These are the activations of a small neural network, seen along a few directions. Each row is one input.
Each table varies a few parts of the input and shows all the possible inputs, shuffled.
A made-up example of a description, with smaller parts first: ring(8) and (point or ring(9) or (values(3) and line(6))).
Shared parts are said once, and a part with two or three values counts as separate values.

Other details of the inputs shift rows strongly along two fixed directions, in all tables alike. That doesn't count.

A family of inputs:
r1: [ -4  -9 -21 -15 -30 -13  13  -3 -11   3   3   9  -5  -3   6]
r2: [-25  30  15 -20   2  32   5 -14  15  -2  -3   2  -3  -2  -4]
r3: [-27  17  21 -24  11  28   5 -13  13  -6  -9   1  -2   7   0]
r4: [ 18  -6 -17  -3 -31  -3  -1  -2  -7  -9  -4  26  -2   2  -7]
r5: [-25  26   9 -30  17  24  -2 -25   1  -1  -7   4   6   4  -2]
r6: [-22  26 -11 -29   0  17   7 -10   3 -23 -12 -12  -4   7  -9]
r7: [-29  24  -1 -15   8  38  -1 -13  10   3  -9  -1   0   3  -6]
r8: [ 10  -6 -16   2 -30  -3   4  -5 -11 -13   1  27   5   4  -6]
r9: [ -8 -15   2   2 -23  -3  -9   0   3  14  -6  31  -1  -9   9]
r10: [ 37   5  35  46  82 -16 -29   5  -5  -3  30 -84  -6   0 -14]
r11: [-24  19  12 -20   7  31  -1  -4  21  -9  -5  -3   9   2   5]
r12: [-17  20  -3 -22   4  29   2  -1   3 -35   2   4   5  20 -15]
r13: [-15  28 -12 -25   0  22   2 -11   5 -25 -11  -5  -6  13  -7]
r14: [ 33   4  16  39  75 -31 -20  26   0 -26  23 -90 -12   9 -20]
r15: [  2 -19 -15  -4 -14 -23   6  11  -8   0   8  -1  -6   0   6]
r16: [-27  26   9 -21   5  34  -6 -15   9  -2  -2   0   0  -1  -4]
r17: [-22  25   5 -34   8  25   8 -24   8  -4 -11   9  15  -1   7]
r18: [ 23 -46 -18  24 -43 -46   7  17 -23   7  15  33   4  -9   6]
r19: [ 29 -41   1  32 -39 -41   6  -5 -14  32  -5  42  -5 -28  17]
r20: [ 38  18  31  54  80 -14 -15  21   0   9  20 -86  -9   3 -16]
r21: [-22  16  -1 -28   1  27   7   1   0 -31   8  -1   8  17 -17]
r22: [-24  23  -6 -29  -4  26  12  -9  -5 -24  12  -8   8  15 -14]
r23: [ 21 -43 -12  36 -34 -38  -7  17 -15  42 -17  40  -1 -16  18]
r24: [-30  20   9 -13   8  33   8  -3  20   1 -11   0  -3   9  -4]
r25: [ 29 -41 -23  16 -48 -43   9   9 -25  19  20  26  -1 -11   7]
r26: [ 12 -12 -15  -4 -27  -5  -4   8  -3 -12  -4  31  -2   5  -5]
r27: [-23  30  15 -29  14  22   9 -24   7  -1  -7   5   3   3  -2]
r28: [-26  27   5 -14   5  36  11 -11  15   3 -10   0  -3   2  -6]
r29: [  3 -13  -1  -2 -23  -1   6 -14  -1  11 -10  26   9 -17  16]
r30: [ 10 -13 -18  -6 -27  -9  -4   6   0 -10 -13  30  -6   2  -3]
r31: [ 39   9  23  56  78 -10 -18  17  10  -1  27 -88   1  -1 -12]
r32: [-20  22 -10 -40  -1  25  11  -8   0 -12  12 -17  -5  16  -5]
r33: [-29  13  15 -25  14  30  -6 -14   7  -6  -8   0   1   8   0]
r34: [-28  18  13 -29  20  21  -6 -16   6  -4  -8   4   6  10   0]
r35: [  4 -25   4  15 -38 -19   2   4   3  22  -6  42  -4 -16  14]
r36: [  0  -7  -3   8  -7   1   2  11   5  18 -18  10   9  -4  13]
r37: [-19  21  -9 -25   6  21  -1  -2   9 -28 -11  -2  -7  16  -6]
r38: [ 24 -42   3  26 -29 -52   3   1 -11  31  -6  47   0 -18  19]
r39: [-11 -17  -8   8 -21   2  -3   2   4  19 -13  30   0  -5   7]
r40: [ 29 -46  -5  25 -28 -50   0   3 -10  27  -7  43  11 -21  26]
r41: [-18  23  -4 -27  -4  29  10  -9  -3 -28   8  -4   9  15 -19]
r42: [ 24 -38 -28  22 -44 -53   7   6 -21  16   0  24  -9 -18  15]
r43: [ 60 -32   7  51  45 -58 -16  36 -15   4  47 -68 -14   4  -4]
r44: [ 15  -6 -20  -4 -32  -7  -1  -3  -4  -7 -13  26  -5  -2  -5]
r45: [-23  13  14 -25  13  30   2 -12  15 -10  -9  -4   9   4   7]
r46: [ 36 -55 -23  47 -57 -53  -2  11 -26  55 -18  59  -2 -31  22]
r47: [-20  28  -1 -18   8  36   7  -5  10   5 -18  -6  10   1   3]
r48: [ 30   3  15  37  75 -33 -17  27  -3 -21  33 -94 -13  11 -14]
r49: [-26  17   2 -15   9  35   4  -2  22  -3 -12  -5   9   6   2]
r50: [ 67 -35  13  65  53 -64 -19  41 -19   0  58 -77  -8   3 -13]
r51: [-27  24  11 -15  11  30   8   2  13   7 -19  -2  -2  11  -2]
r52: [  0  -7  -4   1 -28   1   3  -6   5  12  -6  27   8 -19  14]
Description of these inputs: values(2) and (ring(11) or (values(3) and line(5))).
Question: The inputs of r52 and r11 match in every part but the values(2) part. If r5 is changed in the same way as r52 into r11, which row does it become?
Answer: r34
Question: Which other rows does r16 become when the values(2) part takes its other values? List them by row number.
Answer: r9
Question: Which other rows does r36 become when the values(2) part takes its other values? List them by row number.
Answer: r47

A family of inputs:
r53: [-7 -6 -6 -4 -1 -1  1  7  4  5 -2 -2  2 -3  7]
r54: [-3 -3  4 -4  3 -4  1 -6  1  4  1  4  7 -2  8]
r55: [ -3  -6  -6  -7  -8  -8  12  -1  -2 -13   6  -4  -2   2   0]
r56: [-1 -4 -5  2 -4  4 -5  6  8 -2 -8  2  2  0  3]
r57: [-2 -2  4  2  1 -1 -4  1  4 -2 -8 10 -3  2 -1]
r58: [ 4 -1 -7 -7 -9  1  4  3 -4 -7 12  4 -2  6 -4]
r59: [-5 -3  7  2 -1  2  0  2  2  5  1  9 -2  2 -1]
r60: [ 2  2  4  1 -2  2 -6 -8  1 -2 -4  7 -2 -6  0]
r61: [ 0 -2  3  1  2  1 -2  2  4 -2 -8  9  4  2  2]
r62: [-6 -5 -1  2 -6  4 -2  6  5  5  1  1 -4 -1 -1]
r63: [-3 -1  7  2 -1  0 -2 -5  1  5  5  9  0 -2 -1]
r64: [-5 -5 -2  2 -5  6  0  8  6  4  1  1  3  0  2]
r65: [-28  53  19 -22  62  56  -4   2  21 -27  10 -68   2  25 -20]
r66: [ 2 -1  7  0  2  1 -2 -1  2 -2 -8 10  6 -1  1]
r67: [-2 -2  2  2 -1  1 -5  3  5 -1 -9  6 -4  2 -1]
r68: [  6  -2 -10  -8  -5  -1  -4   2  -6 -13   1   6  -1   6  -7]
r69: [-9 -5 -4 -5 -2 -3  0  5  4  5 -2 -2 -6 -3  5]
r70: [-5  4 -5 -2 -2 -4  5  1 -3  8 -5 -1 -6 -2  3]
r71: [  9  -2  -9  -8  -6  -2   0   2  -1 -13   3   5  -4   6  -5]
r72: [ 4  0  3  1 -1  3 -4 -6  2 -3 -4  7  6 -5  3]
r73: [-3 -3 -4  2 -5  2 -6  5  7 -1 -7  4 -5  0  0]
r74: [-4 -5  3  2 -3  5  1  6  3  4 -1  4  4  2  1]
r75: [ 5  5 -4  3 -2  2  0 -5  1  0 -7  5  5 -4 -1]
r76: [ 1  3 -2  2 -4  4  5 -4 -1  6  1  3  6 -4 -2]
r77: [-6 -4  4  2 -3  3  0  5  3  5  0  5 -3  2 -2]
r78: [-1  2 -4  4 -5  5  5  4 -1  7 -2  2  3  1  0]
r79: [  0  -1  -4 -11 -11 -10   6   1  -2 -10   7  -3   0   3   0]
r80: [  3  -4  -8 -13  -7  -7   5  -1  -4  -6   8  -1  -3   7  -1]
r81: [-3 -4  7 -5  3 -3  2 -3 -1  4 -2  5  6 -1  7]
r82: [ 5  1 -2  2 -3  4 -3 -7  2 -2 -4  4  4 -6  2]
r83: [-4  0 -3  4 -7  5  1  6  2  6 -1  1 -5  0 -1]
r84: [-8 -4  2 -4  1 -4  1  3  2  5 -3  1 -5  0  4]
r85: [  6   2  -5  -5 -10  -5   1   3   1 -18   3   3   0   2  -4]
r86: [ 63 -19  13  71  44 -51 -21  22 -11   8  21 -56 -12  -7 -10]
r87: [  1   2  -3  -5 -13  -3   5   5  -2 -12  12   2   2   2  -4]
r88: [ 0  2 -6  5 -5  3 -3  4  4  1 -8  1 -7  1  0]
r89: [  1  -5  -9 -12  -5  -7   1   0  -9  -5   6  -1  -1   8  -3]
r90: [-2  4 -2  4 -5  3  4  2 -1  8 -2  2 -5  0 -3]
r91: [  3   4  -6   5  -3   3   1   1   1   1 -10   4   1   2   0]
r92: [ 0  2 -3 -3  0 -3  6 -6 -2  6 -2 -1  5 -5  4]
r93: [-3  3 -6 -2 -1 -2  7  2 -2  7 -5 -2  1 -1  5]
r94: [ 1 -2  5  1 -3  6  0 -5  0  4  4  5  7 -5  3]
r95: [-4 -4  5  2  0  4  2  3  2  4  0  8  5  2  2]
r96: [ 0  2 -5 -3 -2 -2  7 -1 -3  8 -4 -3  2 -4  4]
r97: [-3 -2 11  0 -1  1  0 -2 -1  5  1 10  0 -1 -2]
r98: [ -4  -5 -11  -9  -4  -7  -3  -1 -14  -6   4  -1   1   8  -4]
r99: [-2 -2  5 -4 -1 -3 -1 -9 -2  5  2  2 -2 -5  7]
r100: [-6 -6  0 -4  1 -2  2  4  2  4 -4  1  3  0  7]
r101: [ -2  -3  -5  -1 -11  -1  11   2  -1 -14  10   1   0   1  -3]
r102: [ -2  -4  -9  -2  -6  -1  -3   2 -14  -6   8   4   2   7  -8]
r103: [-2 -1  1 -4 -3 -2  0 -9 -2  5  1  0 -3 -6  6]
r104: [-1 -3  9  0  0  3  2 -1  0  4  0  9  7  0  1]
r105: [-1 -2  6  2  0  2  0 -4  2  4  5  8  8 -2  2]
r106: [ 2 -2 -8 -6 -7  1  0  3 -9 -7 10  4  1  7 -6]
r107: [ 2  2 -3  3 -5  6  6  0 -2  7 -1  1  4 -2 -2]
r108: [ 62 -24   9  73  44 -49 -23  31  -6   7  22 -58  -6  -5  -4]
r109: [-5 -2  9 -5  2 -5  1 -4 -2  5 -2  5 -2  0  5]
r110: [ 0  0  2  2 -6  5 -1 -7 -1  5  5  3 -2 -6  0]
r111: [-6 -5  3 -4  3 -3  2  1  1  4 -3  5  4  1  8]
r112: [-2  3 -1 -4 -2 -5  4 -7 -4  7 -2  0 -3 -5  1]
r113: [ 3  6 -2  3 -3 -1 -1 -7  0  1 -7  6 -2 -4 -4]
r114: [ 0  3 -1  3 -6  4  4 -1 -3  8 -1  1 -4 -2 -4]
r115: [  1  -2 -12  -5  -4  -2  -7   1 -11 -13  -1   5   0   7  -8]
r116: [ 0  1  5  1  1 -2 -5 -6  3 -2 -4 10 -1 -3 -1]
r117: [  1   6  -5   5  -4   1   0   0   1   1 -10   4  -6   2  -2]
r118: [ 4  3  0  2 -3  2 -5 -8  1 -1 -4  4 -3 -5  0]
r119: [ 5  4 -5  4 -4  4  2 -2  0  1 -9  3  2 -1 -1]
r120: [-26  57  33 -26  74  50 -10  -8  20 -36   4 -61  -1  25 -25]
r121: [-2  4 -3 -3 -3 -3  6 -3 -5  8 -4 -2 -6 -4  2]
r122: [ 0 -2 -1 -4 -2  0  2 -8 -1  5  1 -2  4 -6  8]
r123: [-1 -3  3 -5  0 -1  1 -8 -1  4  1  1  6 -5  9]
r124: [-5 -2  6 -4  2 -6 -1 -8  0  5  2  5 -1 -2  5]
r125: [ 0 -3  0  2 -1  2 -3  5  5 -2 -9  6  3  2  2]
r126: [-1 -1  7  1 -4  4 -2 -7 -1  4  5  6 -1 -5  1]
r127: [ 0  4  0  2 -4  2  3 -6 -2  7  2  3 -1 -4 -5]
r128: [  3  -3  -7  -2  -8  -4   7   1   1 -20   2   2  -2   1  -3]
r129: [ 2 -1  1  2 -5  7  1 -5  0  4  4  2  6 -6  2]
r130: [-6  0 -6 -2 -3 -3  2  5  0  7 -3 -3 -7 -3  5]
r131: [ 2  0  3  1  2  0 -3 -5  4 -3 -5 10  7 -3  2]
r132: [-5 -1 -8 -3 -2  0  4  6  1  6 -4 -3  0 -2  7]
r133: [-7 -4  5 -3  3 -5  1  0  0  5 -2  5 -4  1  5]
Question: The inputs of r93 and r78 match in every part but one. If r124 is changed in the same way as r93 into r78, which row does it become?
Answer: r63
Question: The inputs of r62 and r69 match in every part but one. If r126 is changed in the same way as r62 into r69, which row does it become?
Answer: r99
Question: The inputs of r89 and r68 match in every part but one. If r132 is changed in the same way as r89 into r68, which row does it become?
Answer: r108
Question: What do these inputs look like to the network?
Answer: values(3) and (line(5) or (values(2) and ring(11)))
Question: Which other rows does r77 become when the values(3) part takes its other values? List them by row number.
Answer: r67, r84
Question: Which other rows does r123 become when the values(2) part takes its other values? List them by row number.
Answer: r99
Question: Which other rows does r125 become when the ring(11) part takes its other values? List them by row number.
Answer: r56, r61, r66, r72, r75, r82, r91, r108, r119, r131
Question: Which other rows does r90 become when the values(2) part takes its other values? List them by row number.
Answer: r78

A family of inputs:
r134: [ 69 -45 -11  56   3 -64 -34  32 -19 -31  16   1   1   5 -22]
r135: [-43  26 -17 -19 -35  51   0  -7  27  -2 -48  40 -10   2   1]
r136: [-56  29   4 -38  16  39  15  11  23   6 -20 -31  -4   8  13]
r137: [-46  18 -22 -53 -21  26  27 -12 -13 -31  16  -5   2  23  -2]
r138: [ 12  19  28   1  41  12  -8 -29  -1   2   7 -25   1  -9  -5]
r139: [ -3 -19   6  -2 -52  -3  -5 -31  -2  10 -21  86   4 -27  18]
r140: [ 60 -35  20  60  11 -57 -17  -5 -22  39  30 -12  12 -30  16]
r141: [-53   2  23 -60  -2  21  10 -27  11  15   4  28   9   5  16]
r142: [  6  13  12 -13  62 -10   1  19  -6 -41  42 -97  -8  25 -14]
r143: [-10  12  34  -9  10  35  -5 -23  19 -17  -5  30  17   0   2]
r144: [ -8  -9 -24  12 -63   8  13   8   2  35 -43  61  -7 -12   5]
r145: [ 56 -37 -25  40  -9 -77   7  20 -33   3  34 -23  -9  -8   2]
r146: [  9  29  -8 -14  32  15  -4   3 -10 -34  34 -65   1  21 -23]
r147: [-16  25 -31 -48 -31  30  15 -21  -6 -33  -5  12  -6  16 -13]
r148: [-12  -4   3 -19 -32 -15  19 -36  -6  30  -6  50  14 -22  26]
r149: [ 11 -27 -18  31 -33  -4 -15  18  13  13 -51  57   1   0   6]
r150: [-17  17 -19 -46 -26  41   7  -3  13 -51  -4  32  10  19 -24]
r151: [  8  25  42  11  38  13  -9 -18  -1  -2  11 -16   6  -2 -11]
r152: [ -4  38   3  13  59  13   3  17  15  11  -1 -71  -9   6  -4]
r153: [ -1 -20 -43 -20 -88 -12   6  -7 -10 -22 -14  83  -3  -8  -3]
r154: [-20   6  37 -24  31   0   4 -21   6   6  12 -25  11  -4  14]
r155: [ 36 -48  19  50  11 -63  -2  -5 -23  41  30  -7   8 -30  16]
r156: [-37  41 -11 -26   4  56   6   1  15  14 -21 -18  -1   3  -2]
r157: [ 19  36   8   4  47  11  -7  11  -7 -46  30 -67  -7  28 -44]
r158: [  9  23  48   9  68  23 -34 -12  12 -33  -3 -16  15  13 -13]
r159: [ 33 -18 -20  45 -12 -21  -4  12   0  36 -22  -4 -16 -17   5]
r160: [-18  -2  -5 -38  20  -3   7  15  -6 -24  35 -34 -11  31  -8]
r161: [ -3 -40  -8  20 -10 -33   2  40  -1  45  -3   7 -15  -8  26]
r162: [ 23 -42 -12  58   3 -47   2  34 -11  47   4 -23  -9 -23  14]
r163: [ -2 -14 -16  18 -42  17   2  15  23  14 -37  53   4  -4   9]
Question: What do these inputs look like to the network?
Answer: values(3) and line(10)
Question: Which other rows does r145 become when the values(3) part takes its other values? List them by row number.
Answer: r148, r152
Question: Start at r149 and move only the line(10) part, one step at a time. The first step leads to r163. Which rows follow, in order?
Answer: r135, r144, r159, r156, r152, r162, r136, r161
Question: Which other rows does r138 become when the values(3) part takes its other values? List them by row number.
Answer: r147, r159

A family of inputs:
r164: [-27  17   1 -28   2  20   8 -16   3  10  -9   3   3  -2   6]
r165: [ 35 -79 -25  46 -92 -64   2  11 -19  52 -18  97  -5 -38  30]
r166: [ 44 -75 -29  48 -85 -64   2  10 -18  46 -24  95   8 -36  30]
r167: [ 44 -10  23  63  61 -27 -25  29  -1   6  20 -58  -5   2 -12]
r168: [-25  13  10 -28   3  23   6 -17   5   2  -4   8  12  -1  10]
r169: [-33  12  11 -27   1  24   5 -13   5   9  -3   8   5   4   6]
r170: [ 49  -4  15  63  59 -30 -23  24  -4   7  13 -65  -7   0  -9]
r171: [-17  15  -9 -34  -7  15   4 -13  -5 -29   0   8  -2  15 -11]
r172: [-21  15 -10 -41  -7  16   5  -3   1 -27  -4   4  -3  18  -6]
r173: [ 56 -10   7  51  44 -36 -13  24 -13 -11  45 -69  -6   6 -19]
r174: [-25  21   2 -22  -1  22   9 -14   8   4 -14   5  -2  -1   2]
r175: [-20  21  -1 -17  -2  27   2 -10  11   0 -17   4  -4   0   0]
r176: [-18  16   6 -17   0  29   1 -12  15  -8 -13   9   5   0   1]
r177: [-30  16  11 -22  -1  25   7 -10  11   2  -8  11   0   3   1]
r178: [-15  19 -10 -29 -12  20   5 -11  -5 -25   7   6   2  11 -15]
r179: [ 45 -17   3  46  49 -47 -15  33  -8 -15  36 -72  -9   8 -11]
r180: [-22  13 -16 -30 -14  23  14   3   1 -19   2  -4   2  12  -7]
r181: [-22  17  11 -22   1  24   7 -15  11  -4  -9  10   7  -1   5]
Question: What do these inputs look like to the network?
Answer: ring(6) or (values(3) and line(4))
Question: Start at r168 and move only the line(4) part, one step at a time. The first step leads to r181. Which rows follow, in order?
Answer: r176, r166
Question: Start at r179 and move only the ring(6) part, one step at a time. The first step leads to r172. Which rows follow, in order?
Answer: r171, r178, r173, r180
